A small network was trained on made-up records. Each row is its average activation on records with the value named, seen along a few directions.
Values that are neighbours, or in one group, have similar rows; names and order tell nothing.
(in the rows, 500 means zero)
Random noise pushes rows far along 2 fixed directions. That doesn't count. These rows show it; they differ only by the noise:
415 594 656 427 372 475 415 425 576 521 514 417
465 484 565 557 562 529 398 336 571 450 523 470
423 574 640 438 397 489 411 408 577 518 512 419
422 572 639 393 371 504 406 399 584 553 500 393


C, 15 values:
c7: 407 693 739 830 470 247 443 652 475 232 642 696
c1: 479 446 395 421 488 626 378 367 559 487 517 563
c8: 629 285 240 483 803 758 514 342 526 687 382 461
c5: 517 488 607 531 324 476 662 642 404 564 538 454
c14: 535 385 483 588 433 526 468 438 621 471 501 381
c9: 449 742 495 399 330 412 591 707 357 475 395 626
c11: 394 372 424 549 636 462 480 585 350 244 511 676
c15: 634 469 491 299 449 548 652 591 457 526 473 408
c3: 583 466 492 300 395 469 545 657 412 441 570 475
c2: 573 505 367 307 577 650 588 567 560 576 393 448
c10: 655 320 330 496 582 481 417 432 506 493 605 517
c6: 438 583 515 353 416 499 553 547 555 792 420 266
c12: 302 895 718 349 161 374 626 689 382 555 501 597
c4: 538 613 583 458 374 344 486 468 542 707 340 519
c13: 447 401 453 315 336 607 470 487 594 884 493 206
A value of C combines one of 3 hidden first parts with one of 5 second parts; all combinations occur once.
Question: Changing only the second part turns c3 into c9. c14 has the same second part as c3; what does that change turn c14 into?
Answer: c4
Question: Changing only the second part turns c5 into c8. c15 has the same second part as c5; what does that change turn c15 into?
Answer: c2

F, 15 values:
f15: 523 261 442 338 516 580 553 492 343 435 465 444
f4: 677 564 691 570 424 322 470 591 577 502 537 381
f13: 371 507 489 302 313 574 383 379 515 513 467 481
f7: 582 672 390 686 583 450 625 683 440 386 483 700
f5: 466 460 574 616 504 485 471 623 513 254 715 591
f3: 528 533 666 506 405 314 394 562 478 440 704 491
f8: 587 373 260 348 451 634 641 536 479 601 484 327
f12: 614 308 294 352 692 923 513 235 622 894 365 273
f14: 481 597 479 452 680 453 587 542 418 447 407 610
f6: 391 531 477 458 528 478 309 331 526 690 439 369
f2: 437 456 486 358 354 596 355 237 487 696 551 452
f1: 286 712 627 422 400 436 567 538 538 522 424 489
f11: 462 554 523 439 447 444 510 551 422 292 393 727
f9: 574 356 430 601 587 609 561 564 623 468 530 441
f10: 675 224 353 838 860 603 434 221 610 631 397 527
A value of F combines one of 3 hidden first parts with one of 5 second parts; all combinations occur once.
Question: Changing only the second part turns f8 into f15. f9 has the same second part as f8; what does that change turn f9 into?
Answer: f5
Question: Changing only the second part turns f7 into f14. f10 has the same second part as f7; what does that change turn f10 into?
Answer: f6

T, 20 values:
t9: 506 530 401 389 447 621 632 592 536 534 472 423
t7: 571 576 515 517 375 350 457 478 453 557 595 535
t20: 478 552 568 605 527 529 405 408 583 653 467 418
t13: 568 597 622 375 344 346 510 719 386 568 489 572
t11: 515 425 489 424 519 475 393 370 460 451 579 599
t4: 543 591 525 399 442 491 375 344 603 666 396 475
t17: 540 390 474 533 562 539 510 559 472 250 545 536
t5: 449 452 392 659 756 600 548 602 527 247 458 649
t8: 431 473 336 312 589 673 533 458 424 534 412 535
t6: 591 414 425 595 613 524 482 398 567 639 597 430
t18: 449 629 513 386 282 344 551 628 388 363 493 580
t2: 424 429 503 498 488 573 334 324 541 531 430 391
t3: 647 370 444 555 573 613 538 489 493 436 559 426
t15: 654 414 393 400 655 502 587 479 557 632 485 352
t12: 440 397 550 109 193 546 420 451 569 706 512 248
t16: 398 485 601 697 597 583 423 405 533 499 529 472
t14: 558 487 352 514 599 637 586 393 391 586 352 559
t1: 474 552 497 668 612 443 720 644 501 467 434 588
t10: 512 378 545 811 587 465 496 557 541 354 645 518
t19: 418 471 536 717 724 427 409 345 505 305 508 715
A value of T combines one of 5 hidden first parts with one of 4 second parts; all combinations occur once.
Question: Changing only the second part turns t14 into t13. t5 has the same second part as t14; what does that change turn t5 into?
Answer: t17
Question: Changing only the second part turns t7 into t4. t6 has the same second part as t7; what does that change turn t6 into?
Answer: t20
Question: Changing only the second part turns t11 into t19. t10 has the same second part as t11; what does that change turn t10 into?
Answer: t16
